These are the activations of a small neural network, seen along a few directions. Each row is one input.
Each table varies a few parts of the input and shows all the possible inputs, shuffled.
A made-up example of a description, with smaller parts first: one of 2 separate values, together with either a single point or one of 11 places around a ring or (one of 4 places along a line, together with one of 8 places around a ring).
Shared parts are said once, and a part with two or three values counts as separate values.
In the rows, zero is written as 100.

Other details of the inputs shift rows strongly along two fixed directions, in all tables alike. That doesn't count.

Table:
r1: 65, 88, 126, 65, 141, 159, 128, 130, 152, 71, 143
r2: 114, 63, 96, 109, 81, 115, 106, 121, 94, 105, 90
r3: 139, 102, 91, 122, 94, 77, 93, 79, 77, 95, 65
r4: 34, 179, 76, 147, 84, 99, 45, 153, 50, 149, 90
r5: 121, 122, 93, 107, 99, 82, 126, 84, 125, 97, 130
r6: 80, 106, 115, 94, 117, 83, 128, 115, 89, 103, 100
r7: 93, 53, 112, 41, 138, 161, 92, 126, 144, 93, 109
r8: 96, 126, 119, 116, 130, 114, 122, 105, 94, 89, 115
r9: 64, 73, 128, 61, 152, 157, 136, 151, 130, 67, 151
r10: 120, 84, 108, 104, 83, 126, 86, 103, 105, 135, 91
r11: 43, 69, 74, 35, 123, 190, 67, 123, 123, 85, 166
r12: 180, 31, 90, 123, 63, 67, 101, 40, 92, 63, 100
r13: 134, 99, 90, 113, 72, 60, 100, 103, 81, 98, 72
r14: 120, 92, 96, 95, 79, 96, 97, 93, 113, 94, 76
r15: 164, 60, 111, 105, 92, 27, 122, 25, 94, 50, 118
r16: 89, 106, 104, 69, 121, 106, 101, 105, 112, 124, 86
r17: 125, 103, 95, 132, 50, 94, 94, 90, 94, 126, 70
r18: 166, 53, 97, 80, 83, 21, 123, 23, 125, 63, 133
r19: 43, 195, 108, 131, 104, 95, 116, 126, 76, 169, 53
r20: 108, 116, 103, 109, 87, 55, 112, 102, 73, 106, 70
r21: 67, 106, 80, 107, 70, 102, 47, 95, 107, 91, 130
r22: 110, 130, 101, 111, 74, 60, 105, 77, 94, 112, 64
r23: 48, 185, 73, 162, 105, 111, 37, 124, 43, 144, 81
r24: 77, 56, 113, 62, 160, 144, 115, 107, 112, 71, 98
Each input here is: one of 4 places along a line, together with either a single point or one of 5 places along a line.

Table:
r25: 88, 135, 96, 117, 89, 95, 99, 110, 99, 112, 117
r26: 147, 72, 92, 118, 71, 63, 80, 66, 84, 67, 111
r27: 70, 65, 94, 66, 104, 152, 81, 118, 132, 110, 109
r28: 141, 84, 93, 132, 81, 50, 96, 67, 77, 69, 118
r29: 135, 91, 103, 106, 101, 35, 109, 48, 87, 64, 108
r30: 133, 85, 101, 113, 88, 48, 108, 58, 84, 63, 119
r31: 124, 37, 130, 72, 133, 115, 150, 101, 129, 69, 76
r32: 76, 36, 96, 61, 124, 154, 76, 127, 112, 81, 104
r33: 83, 182, 91, 143, 71, 102, 79, 117, 75, 156, 79
r34: 63, 97, 109, 67, 126, 129, 115, 121, 129, 83, 141
r35: 96, 175, 75, 160, 66, 78, 67, 113, 38, 158, 39
r36: 151, 76, 120, 78, 92, 83, 148, 80, 128, 108, 85
r37: 47, 119, 112, 60, 149, 133, 113, 128, 127, 101, 120
r38: 44, 148, 89, 107, 105, 163, 79, 146, 99, 159, 75
- The inputs of r29 and r37 match in every part but one. If r31 is changed in the same way as r29 into r37, which row does it become? => r36
- What is each input in this table made of? => one of 2 separate values, together with either a single point or one of 6 places along a line
- Start at r32 and move only the place on the line of 6, one step at a time. The first step leads to r35. Which rows follow, in order? => r26, r28, r30, r29
- Which other rows does r34 become when the choice among 2 separate values takes its other values? List them by row number. => r30
